Each row below holds a small network's activations on one record, seen along a few directions.
Each row is followed by the record's values for the fields LAPO, ZAS, FAS, DUSOD.
A field that a record lacks is written none.
Other fields move the rows too, some of them a lot.
0.085,0.812,-1.053,3.068,2.504,0.304,-0.739,-0.614,-2.157,-2.488,6.145,-2.386,-0.900,-0.948,0.908 -> LAPO is puv, ZAS is ril, FAS is futup, DUSOD is rele
-0.726,-2.749,-2.907,1.125,-0.216,3.179,-1.313,-0.196,-0.113,0.538,4.251,-2.517,0.915,1.170,0.110 -> LAPO is saviz, ZAS is pegar, FAS is sof, DUSOD is none
0.457,-0.270,-2.802,1.265,2.122,2.165,-1.383,-0.857,-0.229,1.436,2.638,-1.016,-0.479,-1.953,-0.018 -> LAPO is saviz, ZAS is tiz, FAS is futup, DUSOD is none
-3.864,0.462,-1.516,-1.778,-1.097,-0.407,0.579,2.752,0.379,-0.381,-0.621,1.377,0.893,1.851,0.127 -> LAPO is puv, ZAS is none, FAS is none, DUSOD is none
2.664,2.949,1.876,0.066,1.248,-0.467,0.552,-5.034,-0.606,0.881,-6.190,-2.513,-1.382,-2.736,0.639 -> LAPO is puv, ZAS is tiz, FAS is futup, DUSOD is none
2.528,-2.395,-0.476,-1.348,1.012,0.767,-0.071,-0.727,-3.122,0.593,-0.002,-1.576,-1.596,0.567,2.658 -> LAPO is puv, ZAS is pegar, FAS is futup, DUSOD is gokar
3.099,0.811,1.872,0.136,2.847,1.788,0.094,-3.668,-1.282,2.215,-1.510,-0.783,-0.968,-0.976,-1.486 -> LAPO is saviz, ZAS is reduf, FAS is futup, DUSOD is none
4.881,0.775,4.536,-1.960,0.110,-2.969,2.505,-1.378,0.917,-0.446,-4.422,2.872,0.560,-1.705,-0.005 -> LAPO is puv, ZAS is ril, FAS is ter, DUSOD is gokar
-0.722,-1.387,-0.832,0.608,0.712,-0.998,0.620,2.116,-2.845,-0.065,-0.184,0.517,0.721,0.547,0.168 -> LAPO is puv, ZAS is none, FAS is none, DUSOD is gokar
-0.309,-1.187,-1.516,1.363,1.366,1.411,1.574,1.145,1.404,-0.924,-0.513,1.455,1.476,-0.040,0.130 -> LAPO is saviz, ZAS is none, FAS is none, DUSOD is none
0.249,0.382,0.608,3.810,1.086,-0.251,-0.085,0.972,-0.560,0.379,1.634,-1.794,0.413,0.532,0.021 -> LAPO is puv, ZAS is none, FAS is none, DUSOD is rele
0.397,0.464,0.808,2.462,1.587,-1.567,0.132,0.034,-0.390,0.412,0.244,-1.196,1.737,0.608,0.849 -> LAPO is puv, ZAS is none, FAS is none, DUSOD is gokar
-2.741,1.476,2.019,-2.199,-1.585,2.682,-0.314,2.236,-1.194,0.053,2.786,0.282,0.823,0.464,0.588 -> LAPO is puv, ZAS is ril, FAS is ter, DUSOD is none
1.127,-2.667,-0.035,-0.674,0.127,-0.058,-2.154,-1.050,-2.491,0.010,-1.239,-2.178,0.148,1.110,0.772 -> LAPO is puv, ZAS is pegar, FAS is sof, DUSOD is gokar
-0.546,-0.955,-1.298,4.002,0.738,1.339,0.571,-3.486,-0.421,0.117,4.475,-4.509,-0.452,-0.944,-1.100 -> LAPO is saviz, ZAS is tiz, FAS is sof, DUSOD is none
2.995,-0.972,1.452,0.033,-0.172,1.986,-0.101,-2.516,1.397,-0.080,-4.632,0.525,0.339,-2.086,-0.154 -> LAPO is saviz, ZAS is pegar, FAS is futup, DUSOD is none
2.350,-0.246,5.678,-1.749,-2.142,-0.415,1.124,-3.621,1.324,-1.150,-7.253,3.681,-1.459,-1.719,1.307 -> LAPO is saviz, ZAS is mef, FAS is ter, DUSOD is none
3.547,1.769,2.473,4.385,1.278,1.101,-0.124,-2.607,-1.597,-0.278,1.286,-4.174,0.665,-3.437,-0.167 -> LAPO is puv, ZAS is ril, FAS is futup, DUSOD is rele
-3.280,0.964,-1.103,-2.374,-1.021,-0.761,0.283,3.532,2.076,0.008,-0.863,1.712,0.991,2.245,0.803 -> LAPO is puv, ZAS is none, FAS is none, DUSOD is none
1.390,0.710,-0.193,-3.728,0.299,-1.793,1.715,0.305,2.552,-1.295,-3.455,0.438,-0.792,0.033,-1.257 -> LAPO is puv, ZAS is tiz, FAS is sof, DUSOD is none
-1.730,-0.890,-1.289,1.490,-0.548,-1.260,-0.657,-0.629,0.956,1.808,2.596,0.437,-0.217,-0.307,-2.042 -> LAPO is saviz, ZAS is tiz, FAS is futup, DUSOD is none
-2.403,0.300,-0.133,1.517,-0.319,-0.225,1.194,-0.511,0.048,-0.558,1.008,1.290,-0.216,1.875,0.085 -> LAPO is saviz, ZAS is none, FAS is none, DUSOD is none
0.495,0.382,0.591,2.153,1.108,-1.501,0.209,0.728,0.215,0.485,0.277,-0.890,1.350,0.791,0.985 -> LAPO is puv, ZAS is none, FAS is none, DUSOD is gokar
-0.805,-0.537,-0.555,2.483,0.988,-0.992,0.226,0.944,-2.021,-0.292,0.930,-1.132,0.865,-0.018,0.201 -> LAPO is puv, ZAS is none, FAS is none, DUSOD is gokar
-0.165,-2.240,-2.939,-1.808,-0.894,0.848,-0.084,1.446,3.011,0.284,-2.035,4.579,-0.628,-1.195,2.418 -> LAPO is saviz, ZAS is pegar, FAS is ter, DUSOD is none
-0.126,0.253,-2.860,3.057,1.560,0.597,-1.535,-2.200,0.258,1.895,3.446,-3.004,0.739,-1.481,-2.469 -> LAPO is saviz, ZAS is tiz, FAS is sof, DUSOD is none
1.166,0.989,1.429,3.682,1.459,-0.604,-0.184,0.530,0.251,0.600,1.195,-1.886,0.616,0.771,0.531 -> LAPO is puv, ZAS is none, FAS is none, DUSOD is rele
-2.721,1.081,-2.067,-2.083,-1.099,0.108,0.798,4.821,1.537,0.153,0.588,1.981,0.833,2.834,0.831 -> LAPO is puv, ZAS is none, FAS is none, DUSOD is none
4.274,-0.747,4.754,0.640,-0.199,-2.090,0.847,-4.001,-1.468,-0.659,-6.623,0.412,-0.617,-3.165,1.703 -> LAPO is puv, ZAS is pegar, FAS is ter, DUSOD is gokar
-2.355,1.499,-0.311,-0.952,-0.608,-0.349,-0.058,3.043,2.035,0.326,-0.099,0.600,0.405,2.146,0.631 -> LAPO is puv, ZAS is none, FAS is none, DUSOD is none
1.136,-0.872,2.592,-2.215,-2.618,-0.922,-1.118,2.679,1.045,-0.300,0.331,3.065,-1.829,1.287,1.882 -> LAPO is puv, ZAS is mef, FAS is ter, DUSOD is rele
1.026,3.049,-1.068,0.306,1.021,-0.622,1.312,-1.207,1.511,0.056,-1.370,-1.492,-1.112,-1.861,0.646 -> LAPO is puv, ZAS is tiz, FAS is futup, DUSOD is none
-2.028,-0.157,-0.390,-3.159,-0.469,0.164,-0.030,2.478,1.151,2.032,1.964,-1.119,-0.319,0.867,-0.124 -> LAPO is puv, ZAS is tiz, FAS is futup, DUSOD is none
0.092,0.331,0.704,4.166,1.435,-0.116,-0.195,0.610,-1.467,0.085,1.665,-2.104,0.251,0.296,-0.045 -> LAPO is puv, ZAS is none, FAS is none, DUSOD is rele
-0.657,-0.411,-0.312,2.950,1.308,-1.009,0.113,0.417,-2.062,0.018,1.079,-1.432,1.153,0.112,0.063 -> LAPO is puv, ZAS is none, FAS is none, DUSOD is gokar
-1.548,-1.569,1.671,-2.560,-0.735,0.545,0.332,0.543,1.552,-1.624,1.777,2.707,0.291,1.671,-0.668 -> LAPO is saviz, ZAS is ril, FAS is futup, DUSOD is none
-2.652,0.646,-2.466,-3.227,-1.195,-1.170,1.447,3.900,1.391,0.298,-0.723,2.745,2.006,2.759,1.140 -> LAPO is puv, ZAS is none, FAS is none, DUSOD is none
-2.909,-1.024,-2.169,0.901,1.188,1.373,-1.561,2.162,0.794,1.025,1.992,1.198,0.982,1.549,-0.410 -> LAPO is saviz, ZAS is none, FAS is none, DUSOD is none
3.266,0.840,2.598,1.771,0.802,-0.246,-2.109,-1.349,-0.491,0.596,-0.246,-2.367,0.990,-0.600,-2.219 -> LAPO is puv, ZAS is ril, FAS is sof, DUSOD is rele
1.406,-1.255,-2.483,0.231,1.365,-1.042,-0.293,0.708,-2.532,0.649,1.566,-1.935,-0.505,-0.504,-2.124 -> LAPO is puv, ZAS is tiz, FAS is sof, DUSOD is gokar
2.314,0.435,1.100,0.278,4.021,0.744,0.252,-3.351,1.328,-1.267,-1.396,-0.070,-1.265,-2.215,-0.550 -> LAPO is saviz, ZAS is reduf, FAS is futup, DUSOD is none
-0.952,-0.734,-1.812,1.006,0.490,-0.592,0.934,2.971,-1.762,-0.457,1.497,0.422,0.897,0.901,0.858 -> LAPO is puv, ZAS is none, FAS is none, DUSOD is gokar
-3.176,-1.213,-2.551,0.637,0.874,1.407,-1.482,2.639,1.165,1.199,2.123,1.485,1.048,1.622,-0.566 -> LAPO is saviz, ZAS is none, FAS is none, DUSOD is none
3.126,2.112,-0.205,2.726,2.462,-0.913,-1.637,-3.112,-1.929,0.521,1.167,-3.238,2.927,-1.175,-0.568 -> LAPO is puv, ZAS is ril, FAS is sof, DUSOD is gokar
-1.566,-0.813,-0.612,2.251,1.096,-0.748,-0.060,1.352,-2.363,-0.606,1.316,-1.157,0.410,-0.197,0.149 -> LAPO is puv, ZAS is none, FAS is none, DUSOD is gokar

Here are new rows. What are their fields?
-4.068,0.131,0.695,-6.467,-2.503,0.146,-0.825,3.690,-1.272,-0.178,0.678,4.274,1.072,2.003,0.545 -> LAPO is puv, ZAS is ril, FAS is ter, DUSOD is none
-3.527,0.951,-1.166,-0.636,-1.312,0.678,0.120,3.809,1.049,-0.284,0.671,0.721,-0.364,2.041,-0.163 -> LAPO is puv, ZAS is none, FAS is none, DUSOD is none
-3.774,0.602,-1.067,-1.549,-1.264,0.079,0.309,3.557,0.522,-0.539,-0.128,1.042,-0.277,1.721,0.176 -> LAPO is puv, ZAS is none, FAS is none, DUSOD is none
-1.896,1.101,-2.111,-0.532,-0.917,-0.643,-0.279,0.925,0.956,-1.106,2.016,-0.924,-2.815,-1.045,0.282 -> LAPO is puv, ZAS is tiz, FAS is futup, DUSOD is none
-1.001,0.161,-1.757,0.765,-0.010,2.158,1.090,1.599,-0.343,1.498,0.868,1.708,1.023,1.705,-0.129 -> LAPO is saviz, ZAS is none, FAS is none, DUSOD is none
-0.037,0.179,0.449,4.020,1.091,-0.104,-0.116,0.988,-1.139,0.219,1.808,-1.935,0.232,0.354,-0.167 -> LAPO is puv, ZAS is none, FAS is none, DUSOD is rele
-0.793,-0.325,-0.911,-2.467,-0.205,-0.786,1.874,0.264,0.079,3.126,0.281,-1.810,1.563,-0.389,-0.586 -> LAPO is puv, ZAS is tiz, FAS is futup, DUSOD is none
0.526,0.625,0.742,3.342,0.930,-0.369,-0.111,1.550,0.309,0.423,1.576,-1.543,0.127,0.827,0.409 -> LAPO is puv, ZAS is none, FAS is none, DUSOD is rele
-3.464,0.712,-1.261,-2.498,-0.782,-1.161,0.468,2.662,1.503,0.076,-1.158,1.784,1.682,2.068,0.675 -> LAPO is puv, ZAS is none, FAS is none, DUSOD is none
-0.732,-1.608,-1.305,-0.252,-1.921,1.545,0.213,-1.453,-1.747,2.065,1.831,0.073,-0.409,1.397,1.717 -> LAPO is saviz, ZAS is pegar, FAS is futup, DUSOD is none
2.460,-1.407,2.915,-2.216,-0.775,-1.737,0.723,-0.763,0.901,-0.530,-1.671,1.797,-0.138,0.373,3.040 -> LAPO is puv, ZAS is pegar, FAS is ter, DUSOD is gokar
-1.564,-1.931,-0.088,-2.227,0.479,-0.206,1.458,-0.301,0.067,-1.742,-1.757,-2.671,-0.751,-1.091,-0.493 -> LAPO is puv, ZAS is tiz, FAS is sof, DUSOD is none
0.159,-3.233,0.245,-1.596,0.084,-0.397,-2.380,-0.329,-2.222,-0.745,0.511,-1.375,0.245,1.349,0.283 -> LAPO is puv, ZAS is pegar, FAS is sof, DUSOD is gokar
0.375,0.539,0.865,3.957,1.428,-0.268,-0.169,0.593,-0.871,0.250,1.501,-1.964,0.438,0.472,0.143 -> LAPO is puv, ZAS is none, FAS is none, DUSOD is rele
0.452,0.070,-0.766,1.792,1.102,-1.078,0.992,1.491,-1.061,0.437,0.989,-0.119,2.025,1.289,0.982 -> LAPO is puv, ZAS is none, FAS is none, DUSOD is gokar
1.899,-1.702,-0.077,0.897,2.110,0.257,2.341,-1.430,1.840,-0.278,-1.324,-0.204,-0.402,-2.898,-1.291 -> LAPO is saviz, ZAS is tiz, FAS is futup, DUSOD is none
0.290,-0.652,-1.237,1.251,1.500,2.140,1.357,1.016,0.767,0.049,-0.915,1.055,1.697,-0.121,-0.153 -> LAPO is saviz, ZAS is none, FAS is none, DUSOD is none
-2.609,-2.504,-1.756,0.574,0.166,0.982,0.328,-0.214,-0.010,1.171,4.238,-2.133,-0.920,1.830,-1.667 -> LAPO is saviz, ZAS is tiz, FAS is sof, DUSOD is none
-0.493,-0.253,-0.007,3.103,1.660,-1.007,0.021,0.019,-2.395,-0.142,0.912,-1.602,1.143,0.058,0.208 -> LAPO is puv, ZAS is none, FAS is none, DUSOD is gokar
-0.695,-1.343,1.069,1.433,-0.589,0.404,0.824,-2.115,0.062,-1.487,1.867,-0.761,1.182,0.053,-1.725 -> LAPO is saviz, ZAS is ril, FAS is sof, DUSOD is none
0.872,0.240,1.769,2.593,1.034,-0.812,-0.431,1.088,0.176,0.836,-0.203,-1.085,-0.100,0.903,0.080 -> LAPO is puv, ZAS is none, FAS is none, DUSOD is rele
-3.628,0.812,-0.916,-0.442,-1.204,0.754,-0.002,3.719,0.562,-0.344,1.042,0.303,-0.833,1.685,-0.314 -> LAPO is puv, ZAS is none, FAS is none, DUSOD is none
